Each row below holds a small network's activations on one input, seen along a few directions.
In each table, some parts of the input vary, and every possible input appears once, in random order.
A made-up example of a description, with smaller parts first: one of 8 places around a ring, together with either a single point or one of 9 places along a line or (one of 3 separate values, together with one of 6 places along a line).
Shared parts are said once, and a part with two or three values counts as separate values.

Rows:
x1: [  1 -10 -23  15   9  -2  29  11   6 -13  11 -24  12]
x2: [ -3  -2  18 -23  -3  -1 -23 -23  12  -7   0  11   8]
x3: [ -8  -5  21  14 -30 -11  -2  -1 -11  18   6  17  -1]
x4: [-18 -10  -1  14   1 -13  17  -5  12 -21  -6   1 -13]
x5: [-15  -1  17  32 -11  -4  -5   4 -15  16   6  10  17]
x6: [ -9   6 -17   0 -15 -22  19   2  15 -21  -4  -5 -28]
x7: [ 60   8 -21 -39  90  71  -7  43 -34  18 -67  -2 -56]
x8: [  6  -7  -4  15 -20   2  10  13 -14  28  23  -9  23]
x9: [  6  14   3 -35 -19 -10 -21 -18  16  -6   3   2  -8]
x10: [ 16   2  -6 -20   5  14  -5  -7   8   0  18 -10  33]
x11: [-24  -6  -4  31  20  -8  15  -3   6 -22  -5  -7   6]
x12: [ -2   9   5   2 -42 -21  -6   3  -8  17  14   9 -21]
x13: [-10   3  12  -6  15   6 -20 -20   6  -8   0   7  29]
Describe the family of inputs behind these rows.
> either a single point or (one of 3 separate values, together with one of 4 places along a line)

Rows:
x14: [-15   1  16  16 -43 -24   3 -13  19  -5  25   4  23]
x15: [ 48   8 -23 -17  21  34   6  45 -26  35 -18  -6 -35]
x16: [ 22   3   3 -12  45  46 -14  23 -24  22 -28  11  -6]
x17: [ 36  11 -26 -45  20  19   2  19   2  -8 -25 -13 -54]
x18: [ 39   0  -4 -25  53  50  -9  19 -19  22 -14  -9  20]
x19: [ 12   7  -5 -36  46  29 -23  -8   8 -20 -37   7 -23]
x20: [-18  14   9  13 -36 -34 -12 -12  10  -5  28   7  21]
x21: [-26  13   6  12 -36 -30 -10 -20   5  -3  29   4  20]
x22: [-27   3   2  13 -42 -24  -6 -26   2  -4  23   5  19]
x23: [ 28   2 -15 -51  54  34 -15 -12  12 -18 -21 -12   3]
x24: [ 25   2  13   0  38  31  -6  31 -35  36 -34  16 -32]
x25: [ 12   5   4 -26  35  16 -11   3  -5  -7 -46  10 -50]
x26: [-18 -15  11  14 -44 -29  -7 -17   4   2  27   0  21]
x27: [-18 -18  17  10 -44 -26   2 -19   8   0  23   8  21]
x28: [-26  -5   8  14 -42 -25 -10 -19   3   5  30  -1  20]
x29: [-19   8  20  13 -33 -30  -5 -15  22  -2  25   2  16]
x30: [-36 -30 -56  95  51 -11 102  40   2 -46 -13 -46  -4]
x31: [-19  -9  18  10 -43 -24  12 -17  11  -4  27  14  20]
Describe the family of inputs behind these rows.
> either a single point or (one of 2 separate values, together with one of 4 places along a line) or one of 9 places around a ring
Change only the choice among 2 separate values in x15. List by row number the other rows that result.
> x17
Change only the choice among 2 separate values in x23. List by row number the other rows that result.
> x18
Start at x14 and move only the place on the ring of 9, one step at a time. The first step leads to x31. Which rows follow, in order?
> x27, x26, x28, x22, x21, x20, x29
